Each row below holds a small network's activations on one record, seen along a few directions.
After each row come some of the record's fields: B, D, G, W, E, V.
A field that a record lacks is written absent.
The largest differences between rows may come from other fields.
In the rows, zero is written as 500.
Strong random noise was added to every row along 9 fixed directions; ignore it. To show where, here is one row again and again, with new noise each time:
[526 221 462 463 611 388 524 444 422 368 470 420 604 523 534 580 504 174
 423 543 639 521 583]
[319 601 448 329 520 486 543 497 417 552 540 506 519 577 662 660 452 482
 549 525 439 503 638]
[524 298 483 609 550 552 486 530 417 509 389 328 586 487 514 498 411 386
 540 552 586 566 588]
[439 331 557 528 668 432 532 324 387 436 469 652 543 496 517 448 613 390
 544 478 616 529 666]
[593 334 595 431 527 438 419 418 464 513 454 430 480 622 617 545 558 500
 476 372 580 502 595]
[464 425 553 601 445 591 264 693 631 574 408 417 597 520 397 446 430 654
 613 502 525 424 445]
[479 513 508 334 466 406 338 301 343 442 551 479 681 596 501 517 507 476
 420 636 604 503 338]
[280 561 513 234 502 427 414 577 689 679 535 544 440 596 469 545 516 635
 568 447 395 356 584]
[486 640 349 450 404 494 434 713 547 386 529 453 562 545 519 547 355 423
 450 612 497 326 447]
[502 364 573 636 499 674 411 760 603 463 509 471 480 487 471 520 437 462
 572 367 548 466 616]
[475 447 592 415 484 455 276 442 635 635 466 518 506 546 278 278 550 706
 528 500 548 370 413]

[431 459 579 419 624 442 567 409 577 575 521 683 459 490 404 362 593 545
 524 447 542 493 610]	{B: b2, D: d4, G: g2, W: absent, E: e1, V: v1}
[305 473 448 655 556 629 665 584 557 711 437 466 457 334 416 449 444 566
 713 526 386 615 636]	{B: b2, D: d1, G: g2, W: w2, E: e1, V: v2}
[611 422 522 578 457 596 570 595 459 484 423 339 396 496 697 632 513 491
 538 345 497 556 626]	{B: b1, D: d1, G: g1, W: w2, E: e2, V: v2}
[540 441 606 605 394 662 390 451 397 426 609 456 584 459 498 565 504 531
 514 465 571 621 377]	{B: b1, D: d4, G: g2, W: absent, E: e1, V: v2}
[442 464 605 439 424 391 376 671 846 337 656 794 463 463 370 574 651 433
 475 352 471 320 403]	{B: b5, D: d1, G: g2, W: w2, E: e2, V: v1}
[325 648 471 280 443 499 472 415 387 415 722 560 574 545 483 648 514 387
 395 640 445 542 323]	{B: b3, D: d3, G: absent, W: absent, E: absent, V: v2}
[459 504 471 476 681 479 717 640 700 427 614 780 306 416 359 414 538 308
 487 387 512 388 722]	{B: b2, D: d1, G: g2, W: w2, E: e1, V: v1}
[447 416 497 606 587 570 535 430 425 438 515 623 529 401 357 340 520 396
 529 532 598 500 587]	{B: b6, D: d4, G: g2, W: absent, E: e1, V: v1}
[618 639 510 432 473 421 465 429 374 370 580 577 430 642 768 609 575 488
 394 399 501 440 514]	{B: b3, D: d3, G: absent, W: absent, E: absent, V: v1}
[457 688 515 336 509 565 553 462 386 473 734 561 457 535 532 568 454 451
 435 489 466 556 504]	{B: b2, D: d3, G: absent, W: absent, E: absent, V: v1}
[377 484 546 617 527 466 440 345 337 420 465 613 749 453 556 629 575 454
 555 648 534 700 382]	{B: b3, D: d1, G: g2, W: w2, E: e2, V: v1}
[460 572 274 490 470 454 591 644 546 479 428 382 529 434 445 498 372 392
 462 665 393 328 525]	{B: b1, D: d1, G: g2, W: w1, E: e2, V: v1}
[435 610 348 527 529 421 523 647 598 635 288 417 500 559 670 617 442 626
 622 556 366 423 612]	{B: b4, D: d1, G: g2, W: w2, E: e1, V: v1}
[470 333 681 376 539 681 528 389 481 573 701 503 393 490 378 449 559 415
 472 321 549 630 527]	{B: b2, D: d1, G: g2, W: w2, E: e1, V: v2}
[626 541 425 331 447 365 513 449 394 393 551 422 512 559 558 540 469 349
 331 572 577 465 428]	{B: b6, D: d4, G: g1, W: absent, E: e2, V: v1}
[677 578 499 512 437 469 499 370 453 415 576 524 460 459 325 248 499 535
 389 594 550 462 330]	{B: b1, D: d3, G: absent, W: absent, E: absent, V: v2}
[368 545 508 361 529 657 592 465 362 661 647 334 480 496 549 579 406 422
 490 521 426 699 580]	{B: b3, D: d3, G: absent, W: absent, E: absent, V: v1}
[602 425 488 522 568 349 521 269 410 321 462 634 553 514 520 404 650 446
 420 528 616 459 488]	{B: b1, D: d4, G: g2, W: absent, E: e1, V: v2}
[475 517 407 301 441 252 448 538 610 336 557 448 603 597 523 661 488 328
 350 578 504 401 360]	{B: b1, D: d2, G: absent, W: absent, E: e2, V: v2}
[471 545 454 552 507 520 472 550 385 340 518 532 629 497 522 512 483 352
 496 646 588 483 426]	{B: b4, D: d4, G: g1, W: absent, E: e2, V: v2}
[729 640 511 576 352 639 558 703 580 426 635 520 271 519 577 484 425 521
 424 289 489 397 518]	{B: b2, D: d1, G: g2, W: w2, E: e1, V: v1}
[691 449 633 619 574 483 415 430 515 436 428 650 449 575 523 385 598 617
 528 364 625 429 502]	{B: b2, D: d1, G: g2, W: w2, E: e1, V: v1}
[522 478 487 459 529 386 509 504 583 445 439 564 487 578 639 540 614 529
 491 415 495 417 593]	{B: b5, D: d4, G: g2, W: absent, E: e1, V: v2}
[456 455 606 359 459 553 449 411 557 779 513 369 414 546 361 398 506 659
 523 499 425 565 482]	{B: b4, D: d3, G: absent, W: absent, E: absent, V: v2}
[462 500 537 469 591 372 566 379 559 576 400 676 415 517 591 522 653 645
 605 404 427 489 667]	{B: b1, D: d1, G: g2, W: w2, E: e1, V: v1}
[537 536 457 494 543 379 642 415 336 524 409 453 508 479 643 564 509 450
 519 603 496 627 553]	{B: b3, D: d1, G: g1, W: w2, E: e2, V: v1}
[572 492 448 651 471 507 592 525 470 613 355 383 455 498 602 451 437 622
 565 489 470 519 558]	{B: b2, D: d4, G: g2, W: absent, E: e1, V: v2}
[503 728 415 507 448 696 639 582 515 453 716 551 303 382 247 256 398 459
 447 560 450 425 517]	{B: b1, D: d3, G: absent, W: absent, E: absent, V: v2}
[460 480 624 567 609 426 390 502 481 515 414 628 684 637 635 623 565 651
 621 463 587 580 527]	{B: b2, D: d2, G: absent, W: absent, E: e1, V: v1}
[565 628 381 584 417 795 591 616 294 494 575 230 427 519 577 477 273 424
 438 544 508 575 557]	{B: b4, D: d2, G: absent, W: absent, E: e1, V: v2}
[710 535 429 508 462 503 593 416 392 416 524 431 435 520 565 481 471 382
 367 515 558 525 511]	{B: b4, D: d1, G: g2, W: w2, E: e1, V: v1}
[539 799 548 589 379 844 636 469 159 397 764 513 477 444 566 540 344 510
 482 558 488 767 456]	{B: b1, D: d3, G: absent, W: absent, E: absent, V: v2}
[728 364 412 677 439 528 608 587 486 470 393 208 447 451 509 432 395 317
 399 507 522 444 537]	{B: b4, D: d1, G: g2, W: w1, E: e1, V: v2}
[605 662 493 490 443 575 556 336 252 493 563 494 436 519 557 379 443 566
 435 521 550 570 548]	{B: b6, D: d2, G: absent, W: absent, E: e1, V: v1}
[528 365 629 653 563 595 476 527 503 395 544 622 530 485 398 453 553 479
 543 421 626 559 541]	{B: b1, D: d2, G: absent, W: absent, E: e1, V: v2}
[406 642 585 493 538 532 428 275 355 515 559 765 490 483 455 306 616 716
 555 449 526 491 510]	{B: b6, D: d4, G: g2, W: absent, E: e1, V: v1}
[618 151 604 802 599 644 427 554 567 452 414 499 529 388 297 311 554 360
 534 429 666 545 539]	{B: b4, D: d1, G: g2, W: w2, E: e1, V: v1}
[438 509 446 487 558 614 641 508 436 604 538 429 461 462 479 498 392 423
 542 521 476 583 584]	{B: b2, D: d1, G: g2, W: w2, E: e1, V: v1}
[452 544 427 656 556 492 550 640 583 551 296 560 497 508 700 573 516 612
 685 464 403 447 702]	{B: b4, D: d1, G: g2, W: w2, E: e1, V: v1}
[379 564 591 402 527 507 461 305 467 510 663 644 437 462 440 457 646 534
 485 417 458 441 503]	{B: b4, D: d1, G: g2, W: w1, E: e1, V: v1}
[248 370 541 450 558 530 441 598 597 614 453 463 559 536 572 660 544 498
 650 392 387 532 575]	{B: b3, D: d1, G: g2, W: w2, E: e2, V: v2}
[282 613 580 325 436 670 494 504 492 572 718 614 402 454 484 634 518 569
 559 382 356 581 542]	{B: b1, D: d1, G: g2, W: w2, E: e1, V: v1}
[377 386 390 651 612 476 622 710 619 362 474 638 535 371 343 449 469 271
 507 610 521 432 567]	{B: b3, D: d2, G: absent, W: absent, E: e1, V: v2}

Which values does each new row have?
[407 353 411 587 649 536 657 517 364 532 414 380 597 479 596 588 409 261
 541 618 556 644 697]	{B: b4, D: d2, G: absent, W: absent, E: e1, V: v1}
[536 519 425 486 464 461 511 615 579 502 400 397 427 588 719 636 509 590
 537 388 408 404 631]	{B: b1, D: d4, G: g2, W: absent, E: e1, V: v2}
[505 500 477 469 522 370 517 357 371 423 453 550 662 501 563 590 530 465
 454 628 512 543 436]	{B: b1, D: d1, G: g2, W: w1, E: e2, V: v1}
[489 555 578 602 441 597 442 568 459 565 431 496 557 510 612 590 456 724
 611 454 455 606 516]	{B: b1, D: d4, G: g2, W: absent, E: e1, V: v1}
[652 669 547 419 468 573 492 299 346 453 677 543 433 524 436 329 497 568
 344 487 600 533 398]	{B: b2, D: d4, G: g2, W: absent, E: e1, V: v1}
[527 498 475 287 513 406 548 346 479 537 568 475 462 570 538 553 547 412
 406 494 505 512 513]	{B: b4, D: d1, G: g2, W: w2, E: e1, V: v1}
[273 643 383 503 490 512 535 535 557 553 482 546 555 421 379 483 440 467
 565 664 405 468 484]	{B: b4, D: d1, G: g2, W: w2, E: e2, V: v1}
[394 619 377 446 496 535 551 709 636 606 503 455 478 478 446 516 355 522
 561 547 391 419 509]	{B: b2, D: d1, G: g2, W: w2, E: e1, V: v1}
[649 349 660 613 509 652 332 515 614 584 458 451 401 498 369 292 535 631
 526 356 582 457 482]	{B: b4, D: d1, G: g2, W: w2, E: e1, V: v1}
[393 561 429 446 499 494 453 439 388 547 468 467 625 487 491 484 431 534
 520 629 497 530 467]	{B: b6, D: d4, G: g2, W: absent, E: e1, V: v1}
[572 639 553 484 432 582 352 414 386 444 606 549 579 545 481 432 485 607
 459 498 562 509 298]	{B: b2, D: d1, G: g2, W: w2, E: e1, V: v1}
[554 720 395 440 466 480 584 552 542 543 506 548 378 489 495 391 419 587
 477 516 425 397 532]	{B: b2, D: d1, G: g2, W: w2, E: e1, V: v1}
[605 388 507 405 367 533 461 414 570 535 556 256 407 460 360 451 456 439
 393 485 509 503 360]	{B: b1, D: d1, G: g2, W: w2, E: e2, V: v2}
[377 472 392 446 631 441 737 422 513 539 471 564 382 444 513 453 545 417
 551 504 443 456 754]	{B: b1, D: d4, G: g2, W: absent, E: e1, V: v2}
[515 515 491 539 433 589 431 600 635 554 453 438 407 474 459 439 497 651
 563 442 409 418 488]	{B: b1, D: d1, G: g2, W: w2, E: e1, V: v2}
[749 440 552 553 538 466 516 438 490 489 479 465 408 581 446 356 514 506
 384 449 644 505 538]	{B: b4, D: d2, G: absent, W: absent, E: e1, V: v1}
[424 567 577 557 479 639 518 466 470 442 661 604 518 377 424 473 488 456
 510 522 517 601 480]	{B: b5, D: d4, G: g2, W: absent, E: e2, V: v1}
[479 461 494 571 541 472 543 336 345 533 376 469 560 476 652 551 545 593
 604 521 453 632 535]	{B: b1, D: d1, G: g2, W: w2, E: e1, V: v2}
[680 468 513 486 432 438 485 469 580 549 455 472 310 521 501 359 539 607
 438 355 505 375 580]	{B: b6, D: d4, G: g2, W: absent, E: e1, V: v1}
[702 604 483 451 411 457 393 479 513 597 394 354 417 615 628 401 481 717
 445 423 463 412 444]	{B: b3, D: d1, G: g2, W: w2, E: e1, V: v1}
[606 669 491 210 375 399 422 276 491 671 539 441 309 595 455 299 538 740
 382 436 424 380 411]	{B: b6, D: d1, G: g2, W: w2, E: e1, V: v1}
